These are the activations of a small neural network, seen along a few directions. Each row is one input.
In each table, some parts of the input vary, and every possible input appears once, in random order.
Descriptions start from the smaller parts, as in this example, which fits no table here: one of 2 separate values, together with either a single point or one of 9 places along a line or (one of 4 places along a line, together with one of 8 places around a ring).
Shared parts are said once, and a part with two or three values counts as separate values.

Other details of the inputs shift rows strongly along two fixed directions, in all tables alike. That doesn't count.

Table:
R1: [ -1  -5   0  -6   5  -8  -1  -6  -3   8 -12  -6   3  -1  -4   8   8]
R2: [  3  -5  -9  -4   5   7  -4 -11  -6   1 -11  -2  -5  -2  -4   5   7]
R3: [-17  -5   1 -24 -10  28  -6  18 -26  -8 -15   6  -2  -2  -8  -8   3]
R4: [ -8  11   0  25   7 -12  13 -16  42   2  25  -8   4   7   7  27 -13]
R5: [-29  21   5  27  -7  11   9  -2  30  -5  31   1   7   5  12  22 -20]
R6: [-13 -10   2 -18 -10  25 -10  23 -33  -7  -3   3  -2  -3 -10 -10   4]
R7: [ -4   7  -6  31  12 -11  11 -22  37  -2  29  -8  -6   8   4  23 -14]
R8: [ -3  -4  -2  -8   6  -4  -1  -9  -4   5 -17  -2  -2   0  -6   5   7]
R9: [ 0 -9 -4  0  8 -5 -3 -9 -8  2 -7 -5 -7  1 -7  3  5]
R10: [-21  -8   2 -21  -7  19  -4  18 -28 -13 -14   6  -7   3 -13 -13   2]
R11: [ -4   1  11 -21 -17  23  -7  29 -24  -5 -12   9   6  -5  -1 -22   4]
R12: [-13 -10  -1 -17  -9  27  -8  19 -31 -11  -6   4  -7  -1 -10 -12   3]
R13: [ 7 -1  0 -1 -5  3 -4  1 -4  9  0 -1  5 -8  2  0  7]
R14: [ -2  -4   7 -16 -15  19 -11  29 -27  -6  -6   9   2  -6  -3 -23   1]
R15: [ 28  -7  -9  -9  15 -19   2 -24   9  14 -17  -6  -3  -5  -1   5  13]
R16: [-29  19   6  31  -8  10   7   1  28  -6  38  -1   7   4  11  21 -21]
R17: [ 27 -17 -10  -2  19 -21  -5 -21   3  15  -7 -14  -4  -2  -9  12  15]
R18: [ 22  -4  -6  -4  14 -22   0 -25   3  17 -23  -3  -2  -6   0   5  17]
R19: [ -4  18  -2  26   3  -3   9 -23  34   5  16   1   2  -2  17  17  -9]
R20: [-18  23  12  37  -7  -8   9   1  31  -7  34   7   4   6  16   9 -26]
R21: [-18  19   1  30  -4   1  15  -3  34 -12  41   4  -6   9  13   8 -26]
R22: [ 10   0   0   7   3 -13   1   1  -3   0  -5   3   8   3   5  -8   1]
R23: [ 1 -9 -1  1  7 -9 -5 -6 -8  6 -3 -7 -2 -1 -6  6  6]
R24: [ 34  -9  -7  -3  11 -24  -1 -20   8  19  -8 -10   2  -5  -2   7  14]
R25: [ 29  -2  -7   0  16 -27  -3 -24   4  12 -22  -2  -2  -5   3  -1  15]
R26: [  0  -6   2 -19 -12  12  -2  31 -25 -13  -4   9   5   7  -5 -29  -3]
R27: [ 25 -14 -14  -6  20 -16   0 -26   5   9 -18 -11  -7  -2  -9  10  14]
R28: [ 35  -3 -10  -4  17 -25  -1 -24  10  10 -15  -4  -2  -4   2  -1  10]
R29: [ 31  -1   0   0  12 -28  -2 -20   5  19 -23  -5   6  -5   3   4  17]
R30: [ 26  -7  -4  -1  11 -26  -3 -20   0  21 -16  -9   3  -7   0   7  18]
R31: [ -2  -2  12 -28 -16  15  -2  32 -22  -9  -9   8   4   2  -6 -24  -1]
R32: [ -2  -5   1 -12 -13  20  -6  29 -29 -11  -7  10   8  -1   0 -28   2]
R33: [ 9 -2 -7  1  0  4 -3 -5 -6  3 -2  1 -5 -6  3 -5  6]
R34: [-24  21   4  35  -4  -3  13  -6  30  -9  34   6  -4   7  14   9 -23]
R35: [ 31  -2 -10   1  13 -15  -7 -24   5  11 -19  -3   0  -9   7  -1  14]
R36: [-43  13  14  11 -18  22  10  29  14 -22  40   5   2  13   2   5 -28]
R37: [-19  -9   9 -23 -12  15  -7  27 -32  -6  -9   1   1   1 -12 -10   4]
R38: [  0  -6   8 -22 -14  11  -6  31 -24  -9  -2   8   0   1  -8 -24  -4]
R39: [-45  12  11   3 -16  28  13  25  12 -25  27  10  -2  12   0   1 -27]
Each input here is: one of 3 separate values, together with either a single point or (one of 2 separate values, together with one of 6 places around a ring).
Q: The inputs of R31 and R11 match in every part but the choice among 3 separate values. If R27 is changed in the same way as R31 into R11, which row does it become?
A: R2
Q: Change only the place on the ring of 6 in R28. List by row number the other rows that result.
A: R15, R21, R24, R31, R38
Q: List by row number the other rows that have the choice among 3 separate values in common with R20.
A: R1, R8, R9, R10, R18, R22, R23, R25, R29, R30, R34, R37
Q: Change only the choice among 2 separate values in R4. List by row number the other rows that result.
A: R31
Q: Change only the choice among 3 separate values in R17. List by row number the other rows that result.
A: R6, R23

Table:
R40: [-17  -6   3 -20 -15  26   1  33 -25 -21   7  10  -9   6  -9 -24  -8]
R41: [ -2   9   3  26  -3  -4   5  -2  26   2  30  -4   9   2  10  14 -13]
R42: [ 24 -16  -4 -43  -2   8 -12   9 -41   7 -51   4   0 -12  -9 -23  28]
R43: [  1  13   4  26  -1  -8   6  -9  34   6  28  -5  11   1  12  16 -13]
R44: [ 23 -23 -18 -10  29 -20  -4 -38   0  17 -26 -18 -13  -3 -18  24  21]
R45: [-17   1  15 -20 -20  20  -2  38 -17 -11   3   7   6   2  -5 -15  -6]
R46: [-17  -1   8 -26 -13  21   4  32 -18 -21  -2  12  -7   7  -8 -23  -8]
R47: [-25  10  12 -14 -19  22   0  28 -19 -14  -6  16   0   0   3 -21  -7]
R48: [ 35 -20  -7 -24  17 -25  -4 -14 -18  14 -37  -5  -6  -2 -12 -12  23]
R49: [ -8  10   0  27   8 -16  11 -13  29  -7  22  -1  -5  10   6   9 -17]
R50: [ -4  10  -5  34   8 -14  11 -16  33  -7  30  -3  -5   9   8  11 -19]
R51: [ -9  21   1  34   3  -8   5 -20  31   0  15   3   1   1  18  12 -12]
R52: [-46   1   7 -18 -15  43  -3  22 -27 -17  -3   8  -7  -2  -8  -3  -2]
R53: [ -5  16   9  29   0 -18   8  -9  33   6  24  -2  10   3  12  16 -13]
R54: [ 43 -17  -8  -1  20 -38 -10 -26  -5  27 -24 -15   9  -8  -4  10  26]
R55: [ 38 -23  -7 -15  13 -19 -15  -7 -27  21 -26 -12   3 -10  -9  -3  27]
R56: [ 23 -21 -15  -6  22 -22  -9 -33  -1  29 -20 -24   2  -7 -12  32  27]
R57: [-6 12  1  2 -9 14  2  3  6 -4  4  8  2 -3  9 -4 -6]
R58: [ -5  13  -2  21   3  -4  14  -9  39  -9  30   0  -2   8   9   9 -21]
R59: [-5  7 -2  8 -7 13  0  2 -1 -3  3  7  3 -3  8 -5 -3]
R60: [-21   3   5 -11 -17  30  -6  28 -29 -17  -2  14  -2  -1   0 -21  -5]
Q: The inputs of R60 and R50 match in every part but one. If R52 is changed in the same way as R60 into R50, which row does it become?
A: R44
Q: What is each input in this table made of?
A: one of 3 separate values, together with either a single point or one of 6 places around a ring
Q: List by row number the other rows that have the choice among 3 separate values in common with R45.
A: R41, R43, R53, R54, R55, R56
